A small network was trained on invented records. Each row is its activation on one of them, seen along a few directions.
Each row is followed by the record's values for the fields J, K, M, L.
Not every record has every field; a missing one is written absent.
The largest differences between rows may come from other fields.
Random noise pushes rows far along 12 fixed directions. That doesn't count. These rows show it; they differ only by the noise:
-120 33 44 -257 -57 190 -131 166 171 -136 -210 94 -244 -12 103 -93 190 -39 158 59 -352 -350 16 -120 -342 12 -14 54 555 -123
88 -42 199 227 -252 -124 69 58 127 -150 44 -151 20 190 -39 -79 148 30 30 -244 -47 -100 -411 -199 12 -186 -316 2 -223 358
-82 98 69 -141 228 227 -158 174 48 35 53 -3 27 -87 -53 -292 114 202 32 143 -121 39 151 148 96 156 66 101 171 -96
-271 -41 35 374 -133 23 93 -136 1 -109 -75 -59 219 50 -90 252 -321 55 -140 216 50 398 -152 107 208 233 136 -53 -121 186
-122 21 -48 -119 78 53 -23 -403 508 -6 -80 -106 90 -71 57 236 -559 -77 -430 -221 130 263 580 342 105 395 238 -140 -329 124
-203 -160 581 -37 -201 -130 94 34 -330 -236 -152 -56 -233 106 -235 -136 265 156 -146 -250 -50 -20 -4 -107 97 -163 -8 239 -141 -189
-383 -178 -34 -179 54 226 -112 -244 548 -234 -391 44 33 -56 127 357 -271 -206 -63 -51 -321 -85 280 231 -210 294 228 -110 371 -16
-147 159 119 -137 -287 -221 403 -211 -56 -99 -226 399 86 306 292 -83 -390 19 -303 -198 -128 520 -33 198 325 220 313 -138 -28 -105
-344 41 -95 30 218 27 86 178 -314 13 -12 -45 100 235 -40 -370 339 51 218 -88 4 -101 -300 180 246 -124 9 58 99 -435
80 63 273 53 -21 -73 -59 158 -104 -11 30 153 173 173 157 -160 113 56 -3 72 -142 231 71 -32 210 -222 69 87 32 104
-19 -42 212 139 482 560 -53 49 116 -273 77 -84 -53 249 -80 -20 82 -84 191 43 -271 -139 78 -204 -9 -70 -366 181 258 32
-200 -30 66 -30 -389 -219 -191 -20 137 -3 -233 41 18 -203 92 266 -127 -28 -162 167 -43 70 193 51 -175 69 321 -58 128 147
-710 -236 -119 208 206 161 108 -305 -218 -224 -348 -197 -54 226 -127 452 -193 -331 -40 24 146 -55 236 179 18 24 276 44 119 -606
288 -205 -23 227 259 45 83 97 -67 -256 65 -29 116 235 98 -65 -175 -29 109 628 109 285 142 30 214 -27 179 188 460 -259

-223 -134 -3 -123 237 -40 104 -143 -180 -171 52 106 -113 5 -178 72 32 -109 47 -354 114 -116 -97 78 25 112 -184 48 2 -155 -> (J j1; K k1; M m3; L l2)
27 115 -54 10 -66 -481 94 -174 -195 298 -55 75 290 62 289 99 -209 -150 -255 -235 272 296 462 223 285 -222 168 -175 -425 -126 -> (J j1; K k2; M m3; L l2)
121 359 -206 83 -255 67 329 72 -280 161 90 91 -198 -23 -91 -147 -327 269 -94 403 153 293 -230 -175 12 359 16 -19 72 -131 -> (J j1; K k3; M m1; L l2)
-13 -10 184 54 -183 -282 92 -180 -309 40 65 -248 -240 81 -183 105 2 -123 -268 -365 447 -103 198 -122 54 -272 -33 55 -499 -112 -> (J j1; K k1; M absent; L l2)
110 117 -238 -217 -203 -207 -23 -18 186 188 -59 146 -2 121 296 -101 77 -173 26 -313 -29 -166 -118 137 -113 -172 202 -147 -58 -20 -> (J j1; K k1; M m3; L l2)
57 -153 199 62 -489 -211 3 -51 129 -154 -198 143 60 -211 35 215 -352 165 -222 424 -97 422 -93 79 18 328 421 -28 246 284 -> (J j1; K k1; M absent; L l2)
28 -16 118 117 153 -262 -20 46 -530 -43 159 231 100 61 153 96 -36 -197 94 281 156 128 212 -184 110 -377 3 78 325 -90 -> (J j1; K k2; M absent; L l1)
-3 -44 5 122 49 120 -10 46 98 74 -92 85 282 157 160 44 55 -67 116 -57 -211 25 -88 28 95 -166 26 -58 -42 73 -> (J j1; K k2; M absent; L l2)
-107 161 53 22 -237 -19 -104 -179 -55 165 -196 248 -42 -116 90 549 -281 -238 -184 73 -39 135 383 -152 -236 -39 162 -91 -111 213 -> (J j1; K k1; M m3; L l2)
-116 350 47 191 -166 -86 -11 133 -369 181 119 10 -68 248 86 -45 178 -110 22 -201 -20 -120 -148 -365 -14 -379 -252 -16 -167 155 -> (J j1; K k3; M absent; L l2)
126 69 -65 -326 -137 84 -97 177 318 100 -131 -162 -85 -229 21 -301 84 290 -7 17 -170 -114 137 167 -130 249 150 25 47 -118 -> (J j2; K k3; M absent; L l2)
30 -213 94 120 -197 -113 -37 74 -28 113 -116 -244 81 140 -60 -231 336 91 2 -100 73 -36 -223 238 146 -314 322 125 -393 -188 -> (J j1; K k1; M m2; L l2)
-303 75 55 -388 201 332 -182 90 79 -65 -64 -26 -186 -290 -159 -129 97 256 -3 10 -193 -131 220 103 -102 440 15 34 230 -173 -> (J j2; K k3; M absent; L l1)
-252 -275 -19 -26 14 150 -129 20 -17 -136 -211 127 -95 -337 -182 298 -35 -46 126 434 -125 -68 -34 46 -296 242 185 58 471 -95 -> (J j2; K k1; M m3; L l1)
-80 -185 -39 -136 -76 -18 -273 276 176 -8 -74 -35 70 -131 3 -270 417 206 263 230 -216 -188 -333 208 -31 -24 260 81 286 -29 -> (J j1; K k2; M m3; L l1)
-66 -201 347 58 -62 -139 -15 148 -156 -158 -30 114 40 -224 -186 36 160 135 84 28 -101 0 -209 -154 6 17 -195 56 112 178 -> (J j2; K k2; M absent; L l1)
-112 -213 317 -98 107 156 30 45 81 -311 -74 6 -41 98 -34 -176 249 37 178 -175 -325 -257 -226 -65 -9 -105 -256 116 350 -25 -> (J j1; K k3; M absent; L l1)
567 307 -53 -192 -348 20 110 119 402 202 72 70 -70 15 172 -321 -191 290 -191 -87 -38 262 -78 -24 -1 302 42 -148 -327 347 -> (J j2; K k1; M absent; L l2)
318 156 -122 287 12 132 21 246 -405 30 271 -337 -381 171 -194 -201 189 76 108 401 321 -147 -89 -396 -177 -188 -178 266 -22 -255 -> (J j2; K k1; M m2; L l1)
64 -117 -131 239 -39 158 242 -294 222 -255 76 3 -110 125 -87 257 -488 -101 -89 174 81 164 -235 -55 -23 330 -91 -92 53 248 -> (J j1; K k2; M m3; L l1)
-232 -126 89 -57 378 79 -33 -141 -164 -64 37 -54 -42 -98 -117 -13 24 -128 -42 110 95 -179 343 106 41 -126 66 142 280 -346 -> (J j1; K k2; M m2; L l1)
-394 -68 109 -8 361 320 -165 -80 70 -150 -152 14 44 91 21 152 41 -127 94 51 -284 -49 238 63 -2 29 57 73 335 -145 -> (J j1; K k3; M m2; L l1)
367 266 127 120 -501 125 -121 82 249 249 -23 -212 -298 -51 -32 60 -55 156 -230 -27 -82 -52 173 -354 -334 -29 -163 -9 -504 454 -> (J j1; K k2; M m3; L l2)
-10 128 -130 75 -57 271 -113 8 380 183 -120 -4 282 -12 112 50 -101 64 31 -46 -254 83 -114 142 -36 103 -19 -139 -186 240 -> (J j1; K k1; M absent; L l2)
248 -407 -257 209 586 240 -50 15 299 -278 177 -255 193 19 -79 0 -96 -81 267 507 111 -40 6 162 115 189 -96 125 441 -181 -> (J j1; K k2; M m2; L l1)
-335 -343 220 85 -132 -505 325 -449 -248 -396 -245 89 82 29 16 611 -414 -247 -313 -339 251 333 104 40 200 130 47 -130 -176 1 -> (J j2; K k1; M absent; L l2)
460 -47 269 -469 107 -249 78 -46 174 -162 73 168 -56 167 247 -362 -8 61 -236 -378 16 174 395 140 238 -34 112 68 -72 -33 -> (J j2; K k1; M absent; L l2)
-435 -300 -12 187 -171 -35 24 -11 -114 -25 -371 -129 175 47 -104 244 72 31 58 -67 -19 135 -130 249 68 5 309 -61 -228 -214 -> (J j2; K k3; M absent; L l2)
-222 -171 48 73 -25 140 -119 -17 55 125 -73 -240 49 -309 -390 29 25 247 -108 -4 83 -45 13 233 -12 234 121 50 -323 -22 -> (J j1; K k2; M absent; L l2)
-292 -73 180 -207 -71 -89 -75 -47 -114 -41 -140 165 -104 -299 -114 155 20 39 -73 -72 -72 -44 63 71 -110 119 118 -28 230 -67 -> (J j1; K k1; M m1; L l2)
170 -286 56 18 21 -312 57 -155 85 -281 42 -79 -42 -102 -39 316 -223 -101 -145 -14 191 100 210 -41 20 110 -22 -24 44 107 -> (J j2; K k2; M m3; L l2)
-181 -392 426 -135 -222 -209 -319 0 117 -255 -286 110 -115 -267 -43 356 254 -109 43 -44 -283 -289 63 -77 -341 -204 121 53 354 196 -> (J j1; K k1; M m3; L l2)
-286 363 -136 -112 331 295 -423 279 -259 332 42 189 158 -55 242 67 223 -106 141 274 -207 -30 531 -42 -79 -217 179 14 294 -78 -> (J j2; K k3; M absent; L l2)
-384 75 387 41 97 587 209 3 -237 -375 -376 289 -241 287 8 110 -146 74 32 236 -622 234 6 -255 29 230 60 177 570 -280 -> (J j2; K k2; M absent; L l2)
137 22 -213 330 -216 -143 -11 243 53 184 13 -29 419 200 192 -185 252 90 165 183 -36 166 -534 143 206 -289 186 -69 -197 182 -> (J j2; K k1; M m2; L l2)
-366 -23 -117 217 311 27 30 -208 -94 19 117 -153 195 69 -89 133 33 -273 56 -166 169 -216 -124 120 121 -245 -163 -85 -37 -75 -> (J j1; K k1; M m3; L l1)

Here are new rows. What are their fields?
266 -158 -199 178 140 -57 119 -136 270 31 123 -323 224 159 1 -180 -201 47 -108 57 262 193 -49 308 332 -8 208 14 -334 -83 -> (J j1; K k1; M m1; L l2)
155 -260 152 116 -199 -56 216 -48 226 -264 -44 -86 108 94 -63 -183 -74 170 22 69 -66 73 -477 118 139 125 20 21 70 64 -> (J j1; K k1; M absent; L l1)
-25 174 -274 65 -139 227 -46 160 191 124 -95 -133 -107 21 26 -23 33 9 124 62 -167 -222 -224 -119 -241 120 -88 -96 -2 106 -> (J j2; K k2; M absent; L l2)
-461 -244 225 321 101 133 249 -247 -213 -477 -149 181 94 -55 -198 609 -434 -99 -20 153 -167 322 -164 -209 31 354 -282 -38 326 162 -> (J j2; K k3; M absent; L l1)
140 -20 -79 -230 -72 95 302 -87 51 -67 -129 332 63 42 92 -252 -317 134 -99 296 -120 352 -138 332 202 372 407 -30 362 -257 -> (J j1; K k1; M absent; L l2)
-43 -32 17 302 381 147 62 -192 -68 -84 272 -140 145 -10 -231 237 -328 -61 -62 -75 277 265 106 8 210 178 -291 -48 -329 190 -> (J j2; K k1; M absent; L l1)
32 -24 228 -37 -4 -225 22 134 -216 43 84 404 368 -306 19 -72 -41 225 -14 196 -78 417 -67 95 218 128 1 -55 106 280 -> (J j2; K k2; M absent; L l1)
56 -387 243 113 144 -43 -15 -63 135 -232 -68 -21 236 124 -57 111 97 -156 112 -118 -57 41 -79 91 164 -215 -6 34 -51 114 -> (J j2; K k1; M absent; L l1)
54 -19 -194 46 -57 -224 7 75 -52 20 -84 74 162 257 258 -107 128 -152 111 -7 43 3 -182 84 109 -292 211 -69 28 -125 -> (J j2; K k1; M absent; L l1)
69 20 -170 11 0 -75 20 22 94 142 -32 -33 222 113 92 -106 73 -22 98 -95 44 -71 -88 146 106 -114 24 -99 -174 -87 -> (J j1; K k2; M absent; L l1)
-169 -62 -274 58 -485 170 293 -157 -77 -80 -376 93 -380 -126 -139 282 -479 57 -142 697 60 160 -224 70 -295 516 501 0 402 -375 -> (J j1; K k1; M m3; L l2)
-330 308 -21 27 -212 -145 -68 164 -545 206 14 179 -10 17 1 -36 87 102 -91 86 112 289 -73 -33 135 -4 243 -24 -150 -81 -> (J j2; K k1; M absent; L l1)
23 23 -55 53 -67 43 2 -29 165 16 -110 -180 38 255 136 16 -21 -103 -26 -109 -64 -48 134 -35 -40 -155 52 -41 -185 -34 -> (J j2; K k3; M absent; L l1)
-44 376 -49 -42 -194 0 -7 126 -172 232 68 235 101 32 90 -234 -46 212 -120 9 -74 366 -169 89 219 193 206 -75 -218 100 -> (J j2; K k1; M absent; L l1)
-50 -203 403 129 -57 53 74 -91 23 -38 -169 32 283 82 -101 80 -118 126 -188 -110 -158 490 117 207 309 25 241 43 -402 113 -> (J j2; K k1; M absent; L l2)
-62 312 -80 323 388 504 -33 -9 -184 245 80 -35 245 323 100 111 -206 -97 -21 211 -77 316 392 -39 299 -111 -7 1 -253 -77 -> (J j1; K k2; M absent; L l2)
41 263 -57 200 80 67 -191 100 -123 462 267 -377 72 -194 -233 -169 247 94 20 -156 307 -315 73 -45 -6 -251 -259 10 -576 124 -> (J j1; K k2; M absent; L l2)
348 25 292 159 -340 159 -118 476 11 91 -111 201 147 81 101 -384 284 420 171 585 -457 377 -264 -97 109 -137 282 135 162 155 -> (J j2; K k2; M m2; L l1)
